Read these off the table that follows. Rows and columns are numbered from 0.
1) Which number is the minimum?
2) Which number is the top-left entry?
3) Which number is the entry at row 1, column 0?
4) Which number is the entry in the top-right corner?
5) Which number is the entry at row 0, column 2?
6) Which number is the top entry of the column that holds the largest entry?
7) Which number is the entry in row 1 and column 2?
[[116 113 144 125 129 134 139 122]
 [124 115 114 125 134 121 115 133]
 [121 122 130 135 126 113 131 113]
 [130 109 126 137 146 129 120 120]
 [119 141 117 104 139 134 124 132]
 [109 130 114 128 122 131 123 125]
 [129 114 109 138 121 114 121 134]
 [133 129 132 125 123 131 131 116]
 [140 126 132 111 130 122 124 129]
 [126 130 127 126 120 124 127 143]
 [131 122 140 107 123 136 135 123]]
1) 104
2) 116
3) 124
4) 122
5) 144
6) 129
7) 114

[[134 121 130 145 134 120  99 125]
 [117 136 120 113 128 125 141 140]
 [134 120 130 136 129 125 105 121]
 [135 111 129 114 120 130  99 117]
 [123 125 119  99 133 118 115 141]
 [133 135 131 129 131 124 146 126]
 [122 118 120  99 116 134 117 129]
 [134 139 130 123 136 119 154 130]
 [115 125 121 135 124 129 109 136]
 [129 135 133 154 119 135 156 119]
 [128 117 129 141 118 136 109 119]
 [125 119 128 146 124 133  99 123]]
Rows and columns are numbered from 0.
The entry in the bottom-right corner -> 123
What is the entry in row 1 and column 2?
Answer: 120
What is the entry in row 0 and column 1?
Answer: 121
The entry directly above 116: 131
What is the bottom-left entry?
Answer: 125
The entry in the top-left corner: 134
What is the entry in row 2 and column 0?
Answer: 134
What is the entry directly below 139?
Answer: 125
What is the entry in the top-right corner?
Answer: 125
What is the entry just right of 122?
Answer: 118
What is the largest entry?
Answer: 156
What is the entry at row 0, column 2?
Answer: 130
What is the entry directly above the largest entry?
Answer: 109
What is the entry in row 1 and column 0?
Answer: 117

Read these off the matrix that follows. Rows and columns are numbered from 0.
1) Find the top entry of the column that holds the largest entry.
2) Find the entry just right of the smallest entry.
3) Find the entry in the top-left corner.
4) Find the entry in row 0 and column 2.
5) Find the entry directly above 152.
6) Find the bottom-right entry.
7) Find the entry at row 0, column 1.
[[137 125 128 116 133 131 137 126 129 139 143 113 102 124 115 150]
 [140 124 125 116 136 137 145 131 130 138 142 113 104 124 115 150]
 [134 123 124 117 138 136 137 126 126 138 145 113 106 124 115 150]
 [134 122 118 103 128 130 137 126 126 136 143 113 108 132 123 152]
 [139 129 129 117 133 131 137 126 126 138 141 110 100 117 114 150]
 [132 123 124 116 133 131 137 126 131 142 147 113 104 124 115 150]
 [134 123 122 116 133 131 134 115 121 132 142 113 105 124 115 150]
 [129 112 119 116 133 131 137 126 126 138 147 121 110 124 115 150]
 [135 123 122 116 133 135 140 128 130 138 143 113 107 124 115 150]
 [134 123 123 116 128 127 129 125 126 138 143 113 104 124 115 154]
 [135 123 128 117 136 133 137 127 132 143 147 113 104 124 115 150]
 [140 123 124 116 131 131 137 126 124 132 138 108 103 124 115 150]
 [136 123 127 120 139 137 137 126 125 135 143 113 104 123 109 141]]
1) 150
2) 117
3) 137
4) 128
5) 150
6) 141
7) 125

M =
[[124 120 129 127 120 131 121 128 142 106 134 120 129 128]
 [142 125 125 126 122 129 125 145 126 123 123 131 126 115]
 [129 121 127 138 126 128 127 125 126 130 128 130 127 121]
 [122 121 114 132 126 125 129 132 127 125 135 131 133 129]
 [143 127 127 123 121 120 135 117 121 128 124 133 128 123]
 [126 131 130 128 126 131 124 129 129 128 118 130 135 133]
 [135 141 130 124 129 118 131 123 118 135 120 130 141 151]
 [126 132 125 129 135 125 119 136 140 112 124 132 117 124]
 [128 127 135 130 123 120 132 129 116 129 121 129 132 122]
 [138 121 127 130 127 131 138 130 121 131 120 123 119 121]
 [134 124 132 148 130 111 130 124 136 139 128 120 133 131]]
Indices start at 0.
What is the entry in row 2 and column 0?
Answer: 129
The minimum: 106
What is the entry in row 0 and column 0?
Answer: 124
What is the entry in the top-right corner?
Answer: 128
The entry directly below the largest entry: 124
What is the entry at row 0, column 2?
Answer: 129
What is the entry just right of 140?
Answer: 112
What is the entry directly above 112?
Answer: 135
What is the bottom-right entry?
Answer: 131
What is the maximum?
Answer: 151
The entry at row 1, column 0 is 142
The entry directly above the largest entry is 133
The entry in row 0 and column 1 -> 120
The bottom entry of the column that holds the smallest entry is 139
What is the bottom-left entry?
Answer: 134
The entry just left of the largest entry is 141

m =
[[129 129 120 119 123 148 131 132 128 104 126 128 132 134]
 [132 127 130 132 143 113 132 126 126 139 138 122 130 119]
 [132 117 133 139 131 103 129 123 127 156 119 116 126 127]
 [125 131 122 120 126 150 131 133 127 105 129 129 130 134]
 [141 127 130 132 132 101 129 128 129 151 133 125 130 111]
 [130 130 137 125 126 143 129 128 135 116 132 145 125 139]
 [131 130 127 120 123 151 131 131 132 103 128 138 129 140]
 [120 125 133 137 136 112 127 128 124 151 128 117 121 121]
 [114 136 122 124 119 144 120 129 125 115 127 133 126 130]
 [127 132 129 121 120 151 130 136 132 109 128 138 124 137]
 [131 127 122 121 133 142 135 130 127 106 132 126 134 133]
 [129 119 134 139 133 105 130 126 126 156 121 114 124 124]]
The 2nd entry on the main diagonal: 127
The entry directly above 111: 134
The first entry on the main diagonal?
A: 129
The 3rd-last entry, reading row by row?
A: 114
The bottom-right entry?
A: 124
The largest entry in the last column: 140
The 2nd entry on the diagonal from the top-right corner?
A: 130
The third entry on the main diagonal?
A: 133
The first entry in the row that holds the smallest entry: 141
The entry just left of the smallest entry is 132
The second entry in reading order is 129
The 4th-last entry, reading row by row?
A: 121
The bottom entry of the column that holds the smallest entry is 105
The smallest entry in the last column?
A: 111
The minimum?
A: 101
The 1st entry on the diagonal from the top-right corner?
A: 134
The largest entry in the first row is 148
The entry directly below the smallest entry -> 143
The entry directly below 148: 113
The entry in the bottom-left corner -> 129
The third entry in reading order is 120
The second entry from the end, reading row by row: 124
The entry just right of the smallest entry?
A: 129
The largest entry in the last row?
A: 156
The entry just left of 150?
A: 126
